These are the activations of a small neural network, seen along a few directions. Each row is one input.
In each table, some parts of the input vary, and every possible input appears once, in random order.
Descriptions start from the smaller parts, as in this example, which fits no table here: one of 6 places along a line, together with either a single point or one of 9 places around a ring or (one of 2 separate values, together with one of 8 places around a ring).
Shared parts are said once, and a part with two or three values counts as separate values.
(in the rows, 128 means zero)

Other details of the inputs vary at random and push rows far along two fixed directions, the same in every table; ignore that.

A family of inputs:
R1: [151 143 103 147 164 100 152 143  98 107 109 116  76 141 104 159]
R2: [133 135 115 168 179  95 112  88 149 114 120 119 101 132 102 167]
R3: [122 122 179 159 110 152 160 147 124 180 132 159 155 141 144  91]
R4: [122 124  94  45  95 150 116 150 140  91 159 106 148 108 165 116]
R5: [120 139  55  19 101 113  88 123 104  62 121  66 105 108 134 136]
R6: [102 113 121  40  76 136 104 120 115 132 115  98 158 116 141  82]
R7: [131 140 144 154 170  95 111 114 118 124 109  99  85 161 100 144]
R8: [105 114  99  61  71 142  85  98 127 117 128 126 160  86 146 112]
R9: [148 129 153 165 114 168 168 181 136 136 154 173 150 128 153 116]
R10: [129 130 186 160 131 156 149 143 160 161 154 148 171 153 154 104]
R11: [129 130 115 169 167  96 105  96 126 119 106 129  92 126  95 164]
R12: [127 113 159 179 119 154 139 128 154 159 157 179 171 114 143 122]
R13: [127 113 156 171 105 152 152 126 131 174 134 189 159 104 136 110]
R14: [126 125 108 161 158  92 124  96 112 136  89 130  90 121  77 156]
R15: [124 119  88  39  73 141 131 154 114 104 126 112 148  99 149 106]
R16: [129 144 138 154 160  97 118 110 108 130 105 100  84 164  95 146]
R17: [152 147 107 149 186 110 145 138 139  90 130 105  86 152 115 168]
R18: [127 123 184 163 124 155 145 149 148 167 156 149 165 151 150 104]
Description of these inputs: one of 3 separate values, together with one of 6 places along a line.
Q: Changing only the place on the line of 6 turns R13 into R8. The same change can be made to R1. Which row results?
A: R5
Q: A walk changes only the place on the line of 6. It starts at R6 and steps to R3. List the rest of the walk in order.
A: R16, R7, R18, R10
Q: Change only the choice among 3 separate values in R17. List by row number the other rows that result.
A: R2, R10

A family of inputs:
R19: [126 147 125 122 131 120 111 112 124 115 115 108 114 140 119 137]
R20: [124 137 121 121 130 118 111 118 118 120 123 106 115 140 112 139]
R21: [101  97 139  44  59 171 112 143 155 137 158 136 204  91 182  68]
R22: [105 102 121  45  38 173 124 131 143 141 149 143 209  84 171  76]
R23: [122 133 128 118 133 110 115 119 103 128 116 106 104 136 121 124]
R24: [103  95 130  44  45 170 121 139 141 146 137 148 202  84 169  69]
R25: [127 128 117 119 147 113 114 113 137 119 133 107 121 132 117 142]
R26: [150 128 167 248 153 142 182 155 121 172 137 203 125 132 124 141]
R27: [101 114 139  48  44 178 109 145 123 141 158 138 192  93 188  68]
R28: [131 139 102 128 130 118 117 107 129 106 115 127 117 116 120 151]
R29: [128 134 111 120 131 112 127 101 129 120 104 118 119 124 111 136]
R30: [121 130 121 124 132 119 105 128 117 113 121 113 106 134 116 136]
R31: [123  95 208 160  78 199 177 178 167 200 169 207 224 119 181  62]
R32: [123 133 119 127 131 118 101 131 117 107 124 116 107 130 120 143]
R33: [128 133 129 113 148 109 119 101 143 124 115 104 121 141 121 131]
R34: [128 148 120 128 128 122 106 115 125 104 122 113 113 136 125 146]
R35: [104 115 133  52  41 180 103 148 124 130 165 142 190  89 195  77]
R36: [127 127 113 121 146 116 113 113 138 115 136 109 118 132 121 144]
R37: [126 125 121 117 146 109 118 110 137 122 128 103 122 136 115 136]
R38: [125 123 124 115 151 106 118 113 122 126 126 107 110 129 126 127]
R39: [127 126 107 119 137 111 122 114 108 125 115 124 107 112 117 135]
R40: [129 138 121 119 149 116 115 106 142 114 124 109 120 133 124 139]
R41: [120 128 128 119 132 112 110 125 116 121 112 107 110 138 111 128]
R42: [107 116 121  49  42 179 120 127 148 133 145 149 207  81 179  80]
R43: [130 130  98 128 129 116 117 114 124 111 123 125 118 116 113 153]
R44: [122 131 132 113 135 109 115 117 103 135 111 104 105 141 120 122]
R45: [103 122 143  47  37 179 114 133 144 136 147 131 204 104 183  68]
R46: [124 122 107 121 136 113 117 120 121 118 111 125 113 114 107 139]
R47: [123 135 121 122 134 117 109 122 104 119 125 112 100 132 126 133]
R48: [129 128 115 123 150 113 109 119 123 113 138 115 107 120 135 141]
R49: [167 150  76  96 143 133 184 200 111  70 133 103  95 139 135 150]
R50: [124 136 118 124 128 120 110 118 120 115 127 108 112 140 115 142]
R51: [127 125 103 122 136 113 121 114 109 121 119 126 104 112 121 138]
R52: [129 137 104 125 132 119 121 104 130 112 112 124 116 120 117 144]
R53: [142 132 190 243 153 146 171 165 128 174 133 185 129 158 112 131]
R54: [124 121 103 124 135 115 116 120 122 114 114 127 110 113 111 141]
R55: [128 128 103 122 132 114 122 111 123 121 117 120 119 120 106 145]
R56: [168 148  90  95 159 133 176 200 124  67 147  90  98 150 146 147]
R57: [125 142 132 116 130 114 116 107 124 126 105 102 115 149 116 128]
R58: [185 159 158 219 159 166 239 244 119 126 155 166 113 181 140 138]
R59: [141 127 197 237 152 140 175 161 128 185 123 179 130 166 109 123]
R60: [123 134 124 120 128 113 115 116 118 124 118 102 116 144 110 133]
R61: [126 124 115 125 149 114 104 125 136 106 134 117 113 122 125 145]
R62: [124 132 128 115 129 112 115 114 119 131 113 100 116 149 108 131]
R63: [129 137 117 122 148 118 114 106 144 110 128 111 117 132 128 141]
R64: [126 125 117 119 152 113 113 116 123 119 135 113 106 124 132 135]
R65: [126 123 111 118 135 106 126 111 108 129 110 120 108 116 115 130]
R66: [127 123 125 112 147 107 119 108 137 129 123 102 122 141 114 134]
R67: [128 123 111 115 131 108 126 106 123 132 107 115 120 129 103 137]
R68: [123 118 111 119 134 108 121 117 121 122 106 121 114 118 105 133]
R69: [127 113 204 164  73 204 182 164 175 191 172 205 230 119 189  67]
R70: [149 127 165 247 150 146 186 148 136 174 136 196 136 143 109 144]
R71: [145 123 186 241 171 141 174 159 147 173 142 186 134 150 118 133]
R72: [129 133 115 115 132 110 127 100 129 127  99 117 119 129 110 134]
R73: [152 140 181 248 165 147 175 147 156 161 147 188 138 152 131 145]
R74: [124 121 117 121 150 115 108 122 136 112 130 114 111 126 122 139]
R75: [127 139 116 128 127 120 105 121 119 109 130 111 113 136 118 148]
R76: [127 124 101 127 133 115 112 123 122 108 118 130 111 110 114 148]
R77: [129 130 111 125 145 116 109 116 138 109 139 112 119 128 124 150]
R78: [147 127 186 239 172 140 179 153 134 180 146 185 128 148 128 129]
R79: [126 121 128 110 152 104 118 111 122 133 121 106 110 134 125 124]
R80: [126 121 115 113 136 105 126 110 108 136 105 119 108 121 114 127]
R81: [126 146 121 124 129 123 110 112 125 110 119 110 111 140 122 139]
Q: Changing only one part turns R78 into R39. The same change can be made to R63. Which row results?
A: R52
Q: Describe the family of inputs behind these rows.
A: one of 3 separate values, together with either a single point or (one of 4 places along a line, together with one of 5 places along a line)
Q: Change only the choice among 3 separate values in R32. List by row number the other rows that result.
A: R61, R76

A family of inputs:
R82: [126 127 128 134 120 133 126 133 123 129 129 138 129 122 129 128]
R83: [127 129 138 130 129 131 127 124 137 132 131 128 135 132 133 124]
R84: [127 131 135 130 120 133 130 131 128 132 127 128 134 135 127 124]
R85: [125 128 137 132 122 132 124 134 123 133 130 131 129 131 130 123]
R86: [136 138 111 156 175  92 118 106 120 112 112 110  82 140  97 164]
R87: [127 125 135 127 127 129 132 129 126 138 129 129 131 129 131 120]
R88: [127 120 127 131 126 129 131 132 126 133 128 138 130 119 128 125]
R89: [126 128 138 131 129 131 124 125 133 134 135 129 133 131 134 124]
R90: [129 123 126 130 126 130 134 128 126 134 129 137 131 120 130 125]
R91: [128 126 128 133 126 132 129 126 138 129 132 135 137 124 128 130]
R92: [128 130 127 134 120 133 130 130 123 130 130 137 130 123 131 128]
R93: [126 127 137 130 127 131 127 126 138 132 132 127 137 133 129 125]
R94: [128 128 129 133 127 132 129 124 137 129 131 135 135 123 132 129]
R95: [128 126 135 126 127 129 135 128 130 136 125 129 133 131 130 120]
R96: [111 123  75  24 102 113  85 100 122  88 116  80 126  99 135 122]
R97: [146 146 112 146 179  97 134 134 116 101 116  96  75 157 102 161]
R98: [129 123 126 129 124 130 137 130 131 133 126 136 135 123 125 126]
R99: [127 131 136 131 122 132 127 130 123 134 130 129 130 132 132 123]
R100: [129 131 127 132 120 134 132 129 127 128 126 136 132 124 130 128]
R101: [128 133 136 130 121 133 130 129 127 132 126 129 132 133 131 123]
R102: [125 122 136 128 128 128 129 132 125 137 129 130 130 128 129 120]
R103: [129 129 126 132 118 134 132 131 128 128 127 136 134 126 126 129]
R104: [124 125 138 132 129 130 121 128 132 133 135 130 132 130 132 124]
R105: [128 124 135 127 126 129 135 130 131 136 126 128 135 132 126 121]
R106: [126 123 129 134 128 132 123 128 132 129 134 137 133 121 132 129]
R107: [139 132 121 126 129 137 145 153 129 115 139 130 128 129 138 131]
Q: Changing only one part turns R96 into R95. The same change can be made to R90. Which row results?
A: R87
Q: Describe the family of inputs behind these rows.
A: one of 2 separate values, together with either a single point or (one of 3 separate values, together with one of 4 places along a line)
Q: Change only the place on the line of 4 in R83. List by row number the other rows that result.
A: R89, R93, R104
Q: Change only the place on the line of 4 in R84. List by row number the other rows that result.
A: R85, R99, R101

A family of inputs:
R108: [141 131 176 227 151 133 166 150 114 172 126 176 117 150 114 132]
R109: [129 143 113 139 185  77  93  97 112 102 108  82  61 153  93 166]
R110: [107 117  51   5 117  93  64  82 124  72 112  62 111  90 124 136]
R111: [115 120 135  95  77 154 123 136 125 140 134 138 165 114 147  98]
R112: [144 133 163 235 152 138 165 142 136 160 132 183 128 142 111 147]
R113: [118 120 134  92  82 153 133 131 130 143 130 138 167 112 149  95]
R114: [141 137 183 229 158 138 161 143 140 165 135 166 128 163 114 137]
R115: [120 119 123 100  87 155 127 125 144 133 141 147 172 100 155 108]
R116: [117 111 142  90 101 149 124 131 149 142 146 131 171 116 158  95]
R117: [114 116 126 105  88 156 114 132 133 131 149 149 163  96 158 107]
R118: [118 122 142  93  93 154 122 126 148 138 143 130 172 121 159  98]
R119: [134 132 100 130 181  70 117  99 106 112  89  88  63 144  78 162]
R120: [167 162  74 124 193  92 154 169 103  56 120  73  45 162 103 183]
Q: Describe the family of inputs behind these rows.
A: either a single point or (one of 3 separate values, together with one of 4 places along a line)
Q: Change only the choice among 3 separate values in R114. List by row number the other rows that result.
A: R111, R112
Q: Change only the place on the line of 4 in R118. List by row number the other rows that result.
A: R109, R114, R116

A family of inputs:
R121: [142 154 138 165 180 100 142 134 100 125 111  99  68 182  99 145]
R122: [117 114  84  45 107 135 107 121 149  97 141  99 148 101 144 121]
R123: [120 123 103  34  92 128 118 129 125 105 112  93 139 117 144 104]
R124: [118 134 108  37  88 128 112 131 116 107 127  80 143 128 144 104]
R125: [133 124 153 197  84 193 163 165 148 149 166 224 185  93 160 121]
R126: [110 126  70  64  69 141  96 123 102  92 118 127 133  76 137 127]
R127: [119 119  82  50 109 130 105 118 140  93 140 110 147  84 152 120]
R128: [ 96  96 223 212  98 158 120  81 171 226 144 208 209 117 141  84]
R129: [130 127 205 168  94 181 168 199 127 178 162 170 174 156 168  77]
R130: [146 154 142 172 194 106 133 127 127 113 130  97  75 177 111 159]
R131: [149 130  98 179 166  94 144 124  96 122 101 138  73 128  89 174]
R132: [113 130 125  45 107 137  81 140 134  91 153  74 139 135 164 110]
R133: [150 133  98 185 179  97 134 117 125 111 120 138  80 125 100 186]
R134: [146 131 110 165 178  95 155 129 112 125 101 119  78 150  77 156]
R135: [146 134 109 170 180  90 154 126 103 122  98 128  77 132  88 158]
R136: [ 97  98 223 201  86 161 127  91 144 243 124 210 200 118 131  76]
R137: [122 134 108  44 102 134 102 124 142  95 146  79 151 125 155 117]
R138: [153 144 125 169 192  98 143 124 142 111 110 112  86 161 101 164]
Q: Changing only one part turns R128 into R136. The same change can be made to R127. Which row results?
A: R135
Q: Describe the family of inputs behind these rows.
A: one of 2 separate values, together with either a single point or one of 8 places along a line
Q: Change only the choice among 2 separate values in R131. List by row number the other rows that result.
A: R133
